k_730: [176 165 136 172 110]
k_615: [116 133 135 146  98]
k_875: [151 127 157  97  83]
k_773: [164 146 164 164 164]
k_207: [163 101 121  85 145]
k_485: [144 172 100 176 121]
k_473: [143 154  82  93 119]
k_177: [134 182  80 159 130]
k_208: [ 92 155 138 146 141]
all k_773: [146]  2
all k_773: [164]  1 3 4 5
Table of tags by key:
[146] -> k_443
[136] -> k_538
[165] -> k_839
[182] -> k_517
[133] -> k_448
[101] -> k_610
[172] -> k_138
join k_730 2:   k_839
all k_615: [135]  3

k_207: [134 115 111 123  99 116  97 108]
k_802: [127 108  93 156 124 102 116 102]
k_264: [117 151  84 101 134 130 121 161]
k_208: [117 125  84 101 134 130 121 161]
k_875: [163 147 151 133 160 155 107 109]
k_730: [133 133 150 150 151 150 133 150]
k_485: [102 133 136 136 119  82 136 154]
k_473: [132 116 156 126  97 156  94 110]
k_334: [137 123 128 180 106 102 149 110]
Table of tags by key:
[110] -> k_472
[150] -> k_474
[123] -> k_713
[148] -> k_779
[149] -> k_890
[122] -> k_245
[147] -> k_451
join k_334 2:   k_713
all k_730: [133]  1 2 7
all k_485: [136]  3 4 7
all k_485: [102]  1
all k_730: [150]  3 4 6 8

k_264: [118 132 132 117]
k_334: [118 118 118 118]
k_875: [118 118 136 118]
all k_264: [117]  4
all k_334: [118]  1 2 3 4
all k_875: [118]  1 2 4
Table of tags by key:
[133] -> k_580
[118] -> k_576
[119] -> k_167
[117] -> k_188
[132] -> k_58
join k_334 2:   k_576
[118 118 136 118]  k_875
all k_264: [118]  1

k_334: [127 118 147 130 134 164 176 112 149 126 132 105 129 146 131 111 114 138
 114 135 126 119 100 151 141 152 129 159  82 119 135 109 131 132 115 122
 106  87 130 140 117 137  95 132 133 172 142 164 158  97 152 145  99 126
 129 139 108 129 113]
k_264: [106 106 117 127 124 139 142 139 137 143 155 118 151 141 148 109 125 137
  97 131 111 114 100 111 111 142 102 114 121 113 160 144  82  93 131 126
 102 124 148 121 142 103 147 108 109  94 114 138  88 135  79 120  86 148
 142 152 137 154 113]
k_208: [166 138 178 138 134 142 147 147 132  76 135  74 113 105 107 138 172  91
 115 110  90 169 122 126 118 107  59 154 182 164 125 143  98 110 192 151
 153 127  85 122 131 139 138 131 122 106 135 123 100 138 106 130 171 177
 128 131 142 120 123]
k_802: [166 138 178 138 134 142 147 147 132  76 135  74 113 105 107 138 172  91
 115 110  90 169 122 126 118 107  59 154 182 164 125 143  98 110 192 151
 153 127  85 122 112 152 133 119 106  85 123 138 138 145 129 173 139 137
 101 120 105 145 109]
k_485: [133 130 144 131 134 181 147 116 175 114 124 116 121 139 124  98  90 128
 106 141  98  86 134 111 153 138 129 164  81 114 123 123 121 149  98 106
 122  71 113 139 129 130 124 114 140 130 149 151 152 104 139 124 106 120
 118 133  91 134 143]
k_730: [150 126 184 143 149 152 157 156 114  96 106  98 123 120 139 136 158  95
 117 129 105 157 117 108 108 107 101 130 171 175 122 148 108 147 195 123
 176 137  98 168 156 129 124 125  99 109 115 133 141 138 140 137 130 118
 112  95 145 125 119]
k_177: [114 130 147 139 149 169 135 124 152  99 140 122 125 132 117 125 125 135
 110 127 120 128 138 152 139 172 113 168  83 104 127 118 136 146  76 145
 119  63 108 126 109 140  97  86 145 147 120 156 145 121 139 150 111 127
 118 102 139 137 128]
k_875: [114 130 147 139 149 169 135 124 152  99 129 122 125 132 117 125 125 135
 110 127 120 128 138 152 139 172 113 168  83 104 127 118 136 146  76 145
 119  63 108 126 109 140  97  86 145 147 120 156 145 121 139 129 101 118
 118 132 111 148 140]
key -> tag
[123] -> k_218
[106] -> k_809
[107] -> k_432
[145] -> k_725
[151] -> k_335
join k_208 36:   k_335
all k_177: [128]  22 59

k_334: [ 85 127 171  67  79  83 182  80  61 161 192  85  79  69  91 139  85 192
  92 125  71 123 152  80  62  65  73 159 101  86 180 106 107 187  72  88
  81  83  62 138 118  84 139  82 128  86 144 123  90  67 125  83 189 105
  73 148 107 128 166  99  88]
k_875: [115  95  72 176 178 114 100 132 142 132  98 116 177 173 161  96 177  97
 112 158 160  97  98 100 117 175 170  83 109 101 109 165 101  82 125  92
 118 112 150 127  86 117 146 142 153  95 144  91 115 136  98 117  90 103
 169 140 106  90  74  87 125]
k_802: [ 93 192 163  76  77  93 104  75  76  84 116  92  75 101  85  88  75 117
  99  71 124 189 122 138 133  75 112 143  93 124  99  62 180 138  88 146
  88 101  72  81 184  94  71 125  67 153  73 188  91  79 191  94 120  90
  94  75  88 191 163 162 161]
k_208: [110 123 143  98 105 109 154 101  97 140 157 110 104  99 108 133 107 157
 113 128  97 119 137 106  95  98 100 139 116 110 153 116 114 153 103 109
 108 109  98 131 120 110 133 101 128 108 135 118 112  99 122 109 155 117
 100 137 119 122 142 113 102]
k_207: [150 120  99 121 110 150  92 138 138  88  99 150 111 112  91 132 107 100
 151  90 111 118  76 151 147 122 111  84 148 151  91  97 121  96 150 145
 147 152 137  77 127 152  87  94  89 146  88 117 150 142  89 152  96 144
 105  87 144 118  97 140 109]
k_485: [110 157 130 113 115 111 104  99 106 100 110 110 112 129 114  97 113 110
 110 105 138 155 116 134 134 112 134 123 106 124 104 101 155 118 112 135
 108 115 106 102 152 111 101 132 100 141 100 152 108 106 157 111 109 103
 123 100 102 153 131 140 148]
k_264: [112 125 132 112 116 111 138 111 105 136 142 112 116 112 122 124 118 142
 112 128 112 122 127 110 106 111 114 129 115 111 139 122 118 122 109 111
 111 111 108 126 121 112 130 112 127 112 131 121 113 107 124 112 140 117
 113 132 117 123 131 122 113]
k_773: [114 126 117 127 129 114 118 114 117 121 121 114 128 130 124 110 129 120
 113 125 130 126 116 118 122 127 131 116 112 113 120 123 124 117 116 114
 114 114 120 117 119 115 122 124 123 118 122 123 114 116 127 115 118 111
 128 122 112 124 117 115 126]
k_473: [112 123 129 114 119 111 135 109 109 132 137 111 118 117 120 120 121 137
 111 127 117 122 127 108 105 113 116 127 113 109 135 122 118 134 109 109
 110 111 108 126 118 111 130 116 127 109 130 121 111 108 122 111 136 114
 118 131 114 123 129 111 117]
k_615: [105 148 146 111 116 104 133  98 102 125 136 105 113 122 121 113 116 136
 112 122 126 146 140 119 117 109 127 144 109 118 132 113 142 143 102 123
 103 108 101 127 144 106 122 130 120 125 122 144 106 101 148 105 136 103
 119 123 105 146 146 133 136]
k_177: [108 117 114 119 120 107 119 112 109 122 123 107 121 117 113 149 121 123
 110 118 116 116 106 103 102 118 117 107 111 105 120 118 110 118 106 104
 106 107 110 108 111 109 119 109 118 103 119 115 108 109 116 108 120 108
 116 119 109 117 113 107 113]
k_730: [118 125 115 135 133 116 112 124 122 123 115 117 134 134 128 114 133 115
 120 124 134 125 112 118 123 134 136 111 119 118 114 128 123 114 118 118
 117 118 124 116 122 119 122 128 123 118 123 124 118 122 125 118 113 114
 133 121 116 124 113 120 130]
all k_207: [150]  1 6 12 35 49
all k_264: [122]  15 22 32 34 60
tags:
[116] -> k_767
[122] -> k_238
[121] -> k_369
join k_730 56:   k_369
all k_207: [148]  29

k_730: [162 123 124 134 149 128 101 142]
k_875: [122 136  95 109 125 139 154 102]
k_615: [147 126 163 172 120 146 104 174]
k_264: [143 133 122 134 147 139 186 103]
k_802: [113 141 105 116  98 146 167 104]
k_207: [124 123 123 134 123 126 140 125]
k_208: [132 137 135 129 146 123 125 126]
k_773: [ 77 136 126 126 136 126 113 136]
tags:
[161] -> k_237
[149] -> k_742
[163] -> k_483
[147] -> k_721
[148] -> k_743
[162] -> k_490
join k_730 1:   k_490
[143 133 122 134 147 139 186 103]  k_264
[113 141 105 116  98 146 167 104]  k_802
all k_207: [123]  2 3 5
all k_773: [136]  2 5 8
[132 137 135 129 146 123 125 126]  k_208

k_473: [129 126 135 123 127 129 130 120 123 128 129 128 120 123 125 123 133 122
 130 123 121 135 130 120 125 125 133 125 125 125 127 125 127 179 124 126
 120 124 137 125 127 135]
k_334: [125 131 126 131 131 130 124 120 120 128 126 132 126 123 131 130 131 122
 134 126 129 132 132 117 139 122 127 125 127 127 122 133 131 111 119 133
 123 119 135 127 131 125]
k_615: [120 131 126 135 121 124 130 131 127 127 120 134 128 138 127 137 130 127
 131 123 129 127 125 120 122 131 122 133 125 131 134 128 125 148 129 124
 123 129 128 132 129 131]
k_802: [132 133 124 124 127 135 127 114 137 131 125 121 127 127 129 125 130 126
 137 126 125 132 129 127 128 129 121 134 129 130 131 128 124 151 128 128
 126 128 130 135 130 131]
k_730: [118 131 136 126 128 119 127 135 124 126 125 134 129 133 132 124 125 135
 127 125 119 127 126 129 123 123 126 130 123 127 125 125 125 181 126 126
 124 126 127 124 124 136]
k_208: [131 132 124 133 135 127 134 115 128 130 129 121 123 127 120 134 121 124
 131 128 129 132 121 122 126 124 130 129 127 134 132 128 133 129 129 130
 126 129 133 127 130 128]
k_773: [123 125 135 132 124 127 127 131 113 128 125 129 125 127 128 132 125 131
 120 128 125 129 125 135 131 122 131 122 127 129 128 128 133  90 129 129
 125 129 130 117 124 122]
k_207: [124 129 134 123 128 127 118 121 123 128 130 128 125 125 126 122 121 136
 121 128 121 130 128 115 135 121 123 128 118 129 125 123 125 111 129 130
 135 129 129 125 125 125]
tags:
[130] -> k_69
[129] -> k_221
[131] -> k_226
[135] -> k_347
[136] -> k_145
[132] -> k_950
[133] -> k_311
join k_615 17:   k_69
[123 125 135 132 124 127 127 131 113 128 125 129 125 127 128 132 125 131
 120 128 125 129 125 135 131 122 131 122 127 129 128 128 133  90 129 129
 125 129 130 117 124 122]  k_773

k_334: [130 120 142 138 121 128 125 116 125 128 134 128 129 134 133 129 132 128
 126 135 144 137 133 122 126 131 137 131 138 127 132 140 121 126 125 142
 120 136 122 140 127 123 115 115 138 130 135]
k_802: [124 122 128 130 128 121 124 146 126 137 129 124 113 121 122 134 139 113
 125 138 116 120 116 127 142 114 123 137 125 138 121 121 136 134 136 128
 129 119 142 135 125 131 111 120 139 134 130]
k_264: [132 131 134 138 118 134 123 125 128 134 111 138 108 135 132 138 134 134
 122 138 124 117 130 123 121 131 132 131 136 124 132 126 133 128 125 138
 134 133 140 140 126 111 128 138 145 118 138]
k_485: [127 123 130 134 126 130 127 125 121 131 134 135 128 121 131 131 131 133
 126 130 129 129 130 125 126 141 132 130 132 131 128 140 124 128 125 130
 126 136 126 133 120 129 136 117 129 130 133]
k_473: [130 120 142 138 121 128 123 116 125 128 134 128 129 134 133 129 132 128
 126 135 144 137 133 122 126 131 137 131 138 127 132 140 121 126 125 142
 120 136 122 140 127 123 115 115 138 130 135]
key -> tag
[115] -> k_393
[138] -> k_889
[116] -> k_841
[137] -> k_689
[114] -> k_944
[117] -> k_470
join k_473 44:   k_393
[127 123 130 134 126 130 127 125 121 131 134 135 128 121 131 131 131 133
 126 130 129 129 130 125 126 141 132 130 132 131 128 140 124 128 125 130
 126 136 126 133 120 129 136 117 129 130 133]  k_485
all k_264: [126]  32 41
all k_264: [134]  3 6 10 17 18 37

